Each row below holds a small network's activations on one input, seen along a few directions.
Each table varies a few parts of the input and shows all the possible inputs, shuffled.
A made-up example of a description, with smaller parts first: one of 3 separate values, together with either a single point or one of 9 places along a line or (one of 6 places along a line, together with one of 8 places around a ring).
Shared parts are said once, and a part with two or three values counts as separate values.
(in the rows, 128 means zero)

Other details of the inputs shift rows strongly along two fixed directions, in all tables alike. That doesn't count.

A family of inputs:
R1: [129  92 101 131 115 146  97  90 134 129 134]
R2: [114 125 106 103 115 152 114  99 136 114 128]
R3: [113 114 104  92 118 166  90  91 149 123 130]
R4: [107 130 116 115 149 111 140 119 126  47 122]
R5: [146 146 150 133 100 148 127 130 121 206 134]
R6: [112 123 115 113 120 157 102  78 137 132 135]
R7: [149 116 139 171 115 103 129 149 119 170 122]
R8: [105 113 115 109 132 155 108  86 140 137 136]
R9: [100 110 105  96 139 147 111 100 146  90 128]
R10: [147 153 138 122 105 130 144 161 122 166 127]
R11: [150 134 155 183 154  52 163 187 103  86 112]
R12: [144 148 156 139 110 146 117 131 122 209 139]
R13: [151 150 141 120  97 146 131 157 126 200 131]
R14: [126  85  81 136 130 140 105  94 151  97 116]
R15: [ 96 115 113 109 155 126 127 100 136  60 128]
R16: [112 127 117 115 132 140 104  90 135 100 131]
R17: [123 119 110 102 101 176  88  80 144 165 134]
R18: [130  84  80 114  93 157  89 101 148 164 118]
R19: [141 138 152 132 107 147 134 135 123 212 135]
R20: [107 124 106 103 136 140 111 109 138  84 128]
R21: [113 112 100  93 107 170 101  80 145 136 130]
R22: [136 165 164 147 174  58 186 206 106  55 120]
R23: [157 142 141 176 167  50 190 205 109  48 109]
R24: [138 147 160 146 123 124 144 136 115 169 134]
R25: [ 98 118 111 110 139 145 110  76 136  95 133]
R26: [162 108 116 147  92 152 120 139 137 216 124]
R27: [135 145 154 133 130 121 151 167 120 170 131]
R28: [159 123 129 164 119 113 150 169 122 165 119]
R29: [110 132 111 110 140 119 122 107 131  42 122]
R30: [150 119 131 160 115 101 137 160 120 152 119]
R31: [105 108 109 103 122 168  98  70 144 144 135]
R32: [117 123 118 113 118 156  96  82 138 131 134]
R33: [114 108 115 103 117 172  92  84 147 174 136]
R34: [131 154 163 145 159  80 179 182 107  95 125]
R35: [117 111 106  96 103 176 103  88 145 170 133]
R36: [133 140 161 143 134 123 145 143 118 170 135]
R37: [153 115 132 153 108 130 126 138 117 172 135]
R38: [155 136 158 192 169  60 169 181 107  82 115]
R39: [148 119 136 173 119 104 129 149 119 175 124]
R40: [129 102  86 119 132 113 128 126 131  51 120]
R41: [100 113  98  95 132 149 118  94 141  85 127]
R42: [156 129 140 161 120 101 151 167 107 135 129]
R43: [132 132 128 109 110 145 137 152 135 181 130]
R44: [158 121 128 152 106 104 147 177 120 168 117]
R45: [142 147 137 120 106 132 153 158 123 173 128]
R46: [108 122 125 114 154 124 117 115 136  66 123]
R47: [146 160 154 138 116 119 147 161 113 159 128]
R48: [136 157 157 140 150  80 183 184 108  93 122]
R49: [136 145 153 141 117 134 129 122 120 169 136]
R50: [111 130  99 101 136 121 134 114 132  46 121]
R51: [142 140 147 123 109 149 126 152 129 214 135]
R52: [151 113 127 171 123 127 128 133 130 187 127]
R53: [ 93 124 126 122 186  92 138 118 127  11 123]
R54: [132 146 157 143 146 113 138 149 117 142 134]
R55: [116 118 104  95 113 164  91  88 146 119 129]
R56: [136 143 162 142 134 124 133 147 121 170 134]
R57: [139 175 184 169 176  49 178 190  96  47 122]
R58: [104 117 110 103 139 147  97  90 144  84 129]
R59: [138 158 147 132 138 102 160 175 117 117 131]
R60: [102 120 112 103 160 109 142 129 135  25 117]
R61: [151 126 143 168 122 114 134 147 110 168 136]
R62: [ 99 119 111 104 155 123 119 112 139  44 124]
R63: [122  98  87 125 136 115 121 114 129  44 122]
R64: [104 116 116 109 142 139 118 104 138 102 131]
R65: [113 120 114 109 121 151 115  90 136 125 131]
R66: [147 150 146 126 101 148 124 148 124 205 133]
R67: [108 130 109 110 139 121 128 104 130  47 123]
R68: [139 135 148 125 107 148 136 145 127 212 135]
R69: [139 148 161 143 128 126 128 144 120 171 135]
R70: [115 122 112 107 120 158  95  89 141 123 133]
R71: [137 153 161 144 133 124 131 146 117 174 138]
R72: [103 114 117 112 137 143 114  83 138 102 131]
Each input here is: one of 6 places along a line, together with either one of 3 separate values or one of 9 places around a ring.
Q: The inputs of R65 and R25 match in every part but the place on the line of 6. If R14 is changed in the same way as R65 into R25, which row does it become?
A: R52
Q: The inputs of R61 and R40 match in every part but the place on the line of 6. If R6 is changed in the same way as R61 into R40, which row does it become?
A: R50
Q: Change only the place on the line of 6 in R13. List by row number the other rows that result.
A: R12, R55, R57, R66, R70
Q: Change only the place on the line of 6 in R10. List by row number the other rows that result.
A: R16, R17, R29, R32, R47
Q: Change only the choice among 3 separate values in R28. List by row number the other rows that result.
A: R18, R63
Q: Change only the choice among 3 separate values in R42. List by row number the other rows that result.
A: R26, R30

A family of inputs:
R73: [128 139 149 130 127 139 128 130 127 177 134]
R74: [140 114 111 127 102 148 108 121 134 168 126]
R75: [114 119 122 107 116 164 104  88 141 165 136]
R76: [150 143 163 168 128 103 148 156 107 167 133]
R77: [121 114 108 129 146 105 127 130 132  53 118]
R78: [152 143 149 161 123  97 157 168 110 140 124]
R79: [117 144 146 132 151 110 130 124 121  90 130]
R80: [140 112 118 130 109 142 123 137 134 176 126]
R81: [124 120 120 141 149  94 151 145 122  58 118]
R82: [138 129 142 153 131 117 125 130 119 140 131]
R83: [109 128 111 103 135 135 129 109 133  79 126]
R84: [100 113  96  89 135 148 115  95 145  81 128]
R85: [154 154 161 134 105 137 138 169 119 217 135]
R86: [128 107  95 116 107 153 101  97 141 131 126]
R87: [107 122 100  95 129 145 106  92 141  75 127]
R88: [140 147 166 173 166  67 172 169 101  85 125]
R89: [108 115 104  90 122 158 108 103 148 122 131]
R90: [136 115 128 141 121 141 111 116 133 166 133]
R91: [119 134 125 112 129 134 137 126 129 123 128]
R92: [101 123 117 110 142 135 109  84 134  82 131]
R93: [125 105 115 128 121 152 104  97 140 159 132]
R94: [143 152 150 130 114 129 135 157 120 171 131]
R95: [129 131 124 103 108 163 112 127 138 183 132]
R96: [119 105  95 122 126 129 125 106 135  82 120]
R97: [130 117 117 134 138 109 133 145 130  94 121]
R98: [124 159 165 152 172  80 158 159 108  69 125]
R99: [145 165 163 143 129 103 164 169 108 140 129]
R100: [141 116 123 131 103 147 126 136 133 191 130]
Q: The inputs of R93 and R73 match in every part but one. If R90 is changed in the same way as R93 into R73, which row does it become?
A: R98
Q: What do these inputs look like to the network?
A: one of 2 separate values, together with either one of 5 places around a ring or one of 9 places around a ring
Q: Change only the choice among 2 separate values in R92. List by row number the other rows that result.
A: R76

A family of inputs:
R101: [123 189 192 105 128 131 145 159 111 186 142]
R102: [127 125 126 110 108 159 126 120 134 188 134]
R103: [160 144 148 139  94 137 142 166 120 223 131]
R104: [114 101  83 108 134 129 107 108 146  61 118]
R105: [164 141 148 150  92 135 134 164 118 221 131]
R106: [117  85  89 103 106 178  83  83 157 175 131]
R107: [110  98 102 111 123 162  96  79 147 137 132]
R108: [149 137 159 154 124 116 150 170 118 195 132]
R109: [162 149 157 149  92 138 135 153 114 227 135]
R110: [141 123 121 135 108 137 114 125 129 156 128]
R111: [132 131 124 147 153  79 145 156 119  38 115]
R112: [129 120 131 150 146 105 126 130 125  98 123]
R113: [153 150 156 132  99 142 152 165 118 226 134]
R114: [109 103 104 126 144 128 105  89 139  71 124]
R115: [ 99 113 108 106 146 135 122  94 139  76 129]
R116: [130 119 129 136 119 142 113 109 131 159 131]
R117: [155 146 158 161 114 117 140 155 110 187 132]
R118: [137 125 126 129  99 158 106 104 129 191 135]
R119: [125 140 126 120 136 112 147 138 122  80 124]
R120: [130 127 122 114 113 146 131 132 132 158 129]
R121: [128 142 131 128 134 109 144 135 118  77 123]
R122: [125 119 123 135 150 101 142 151 128  86 120]
R123: [124 130 125 128 146 104 150 150 124  75 121]
R124: [136 135 129 125 106 144 121 116 125 157 132]
R125: [153 149 156 172 145  71 159 184 105  99 121]
R126: [112 105  87 106 134 129 112 106 143  56 120]
R127: [133 133 134 132 113 140 119 111 123 157 134]
R128: [126 124 120 130 145 104 145 150 127  78 120]
R129: [108 120  99 112 146 112 125 105 131  15 119]
R130: [113  99  88 109 137 130 113 114 145  69 118]
R131: [136 153 168 158 158  79 177 179 106 110 127]
R132: [110 172 166  87 139 160 112 122 130 156 147]
R133: [135 153 168 166 171  62 183 188 103  80 123]
R134: [146 154 171 160 134 105 154 154 105 162 132]
R135: [157 153 156 155 117 106 154 174 110 160 127]
R136: [110  91  84  95 116 170  94  88 155 138 128]
R137: [124 100  96 122 111 155  86  88 144 140 128]
R138: [136 119 122 138 113 138 109 115 129 155 129]
R139: [105 179 162 103 159 129 145 126 126  96 134]
R140: [111  92  96 111 121 164  89  78 151 139 130]
R141: [120 106  94 109 106 161  92  83 143 127 129]
R142: [107 106 107 105 122 166 100  74 144 140 135]
R143: [133 127 116 113 105 148 123 124 133 154 128]
R144: [136 158 167 155 161  72 186 191 103  93 124]
R145: [117 130 128 132 160  94 154 148 123  58 121]
R146: [111  97 100 102 108 183  87  67 151 172 137]
R147: [123 131 139 143 148 108 135 122 120  92 127]
R148: [106 100 103 128 160 115 114 104 141  50 121]
Q: What do these inputs look like to the network?
A: either one of 3 separate values or (one of 5 places along a line, together with one of 9 places around a ring)
Q: Start at R112 and move only the place on the line of 5, one step at a time. The first step leads to R114. Which rows follow, in order?
A: R116, R147, R134
Q: Which other rows belong to the same alternative as R101? List them by row number.
A: R132, R139
